Small tables with named rows and columns. After each table, cells are looked up by row and column.

vuv
cols = nifodig, lol, naf, tel
pagu: [2.718, 2.434, 2.718, 2.469]
zoka: [2.774, 2.397, 2.774, 2.287]
dilaf: [2.647, 2.560, 2.647, 4.262]
nusol: [2.610, 2.506, 2.610, 3.475]
san: [2.645, 2.726, 2.645, 7.732]
roremov: [2.624, 2.490, 2.624, 3.189]
sok: [2.694, 2.403, 2.694, 2.259]
bot: [2.558, 2.649, 2.558, 4.905]
gamud: [2.624, 2.442, 2.624, 2.415]
dar: [2.775, 2.484, 2.775, 2.669]
tinema: [2.692, 2.471, 2.692, 2.480]
bebi: [2.768, 2.515, 2.768, 2.662]

What is the naf of pagu in vuv? 2.718
What is the naf of bebi in vuv? 2.768
What is the tel of nusol in vuv? 3.475
What is the tel of bot in vuv? 4.905
What is the lol of gamud in vuv? 2.442
What is the tel of zoka in vuv? 2.287
What is the nifodig of tinema in vuv? 2.692
What is the nifodig of dilaf in vuv? 2.647
Row with the largest nifodig: dar

vuz =
         zoz  sugofi  diz  duvitip
sokigov   56     139  133      148
naf      215     151  152      124
kibut    183     106  108      191
rurit    211     121  127      167
mizusis   57     134  130      154
sofuvo    91     170  164       89
ras       84     169  161       94
relina   212     122  128      165

What is the duvitip of kibut in vuz?
191
What is the sugofi of mizusis in vuz?
134
What is the diz of sokigov in vuz?
133
What is the diz of mizusis in vuz?
130
What is the zoz of kibut in vuz?
183
What is the sugofi of naf in vuz?
151
What is the diz of sofuvo in vuz?
164
What is the sugofi of ras in vuz?
169
What is the diz of ras in vuz?
161
What is the duvitip of sokigov in vuz?
148

Table taz
        vam  bufinup  sagid  sak
razava  211       76    103  106
nuv      60      108     97   78
rur      92       75     60  133
tiz     185       32    110   39
duno     77      191    112  178
lerel    91      101    224   75
kaze    198      203    238  198

sagid of rur: 60
sagid of nuv: 97
bufinup of lerel: 101
sagid of tiz: 110
sak of kaze: 198
bufinup of rur: 75
sak of razava: 106
bufinup of kaze: 203
sak of duno: 178
bufinup of duno: 191
bufinup of razava: 76
vam of rur: 92
sak of lerel: 75
vam of razava: 211

motete:
|  | budam | noduli | bez | mapi |
|---|---|---|---|---|
| zoruga | 60.12 | 68.32 | 59.61 | 63.36 |
| rimega | 66.04 | 63.52 | 64.12 | 77.48 |
| sapoz | 68.02 | 77.86 | 84.89 | 84.33 |
| duk | 67.24 | 64.92 | 63.66 | 65.95 |
| genuz | 81.57 | 51.38 | 60.23 | 59.32 |
| moto | 51.64 | 74.00 | 67.43 | 75.54 |
| pivu | 47.64 | 67.86 | 66.03 | 61.99 |
| rul | 68.79 | 73.39 | 90.01 | 88.30 |
| memem | 63.31 | 54.65 | 57.42 | 71.89 |
| mogekab | 67.26 | 47.04 | 70.90 | 67.67 |
| mosak | 64.57 | 64.94 | 63.47 | 63.94 |
| lagel | 55.51 | 36.00 | 32.25 | 63.95 |
| liku | 55.93 | 69.94 | 73.71 | 23.88 |

moto, noduli: 74.00
sapoz, mapi: 84.33
pivu, bez: 66.03
pivu, mapi: 61.99
memem, budam: 63.31
zoruga, budam: 60.12
mosak, budam: 64.57
rimega, budam: 66.04
rul, mapi: 88.30
pivu, budam: 47.64
moto, budam: 51.64
duk, noduli: 64.92
memem, mapi: 71.89
rul, bez: 90.01

fip =
,zotas,zigemab,fonin,dazov,fep,tugak,miv,tol
feb,167,128,118,207,123,156,139,112
mugom,98,159,140,161,107,127,140,56
zit,120,116,125,147,128,113,130,83
nufa,143,166,164,161,137,138,136,137

What is the fonin of zit in fip? 125
What is the zotas of mugom in fip? 98
What is the miv of zit in fip? 130
What is the dazov of nufa in fip? 161
What is the tol of nufa in fip? 137
What is the tugak of feb in fip? 156
What is the zigemab of nufa in fip? 166
What is the fonin of nufa in fip? 164
What is the dazov of mugom in fip? 161
What is the miv of mugom in fip? 140
What is the zotas of zit in fip? 120
What is the zigemab of zit in fip? 116
What is the zigemab of feb in fip? 128
What is the miv of feb in fip? 139
What is the tugak of nufa in fip? 138
What is the fep of zit in fip? 128
What is the zigemab of mugom in fip? 159
What is the zotas of nufa in fip? 143

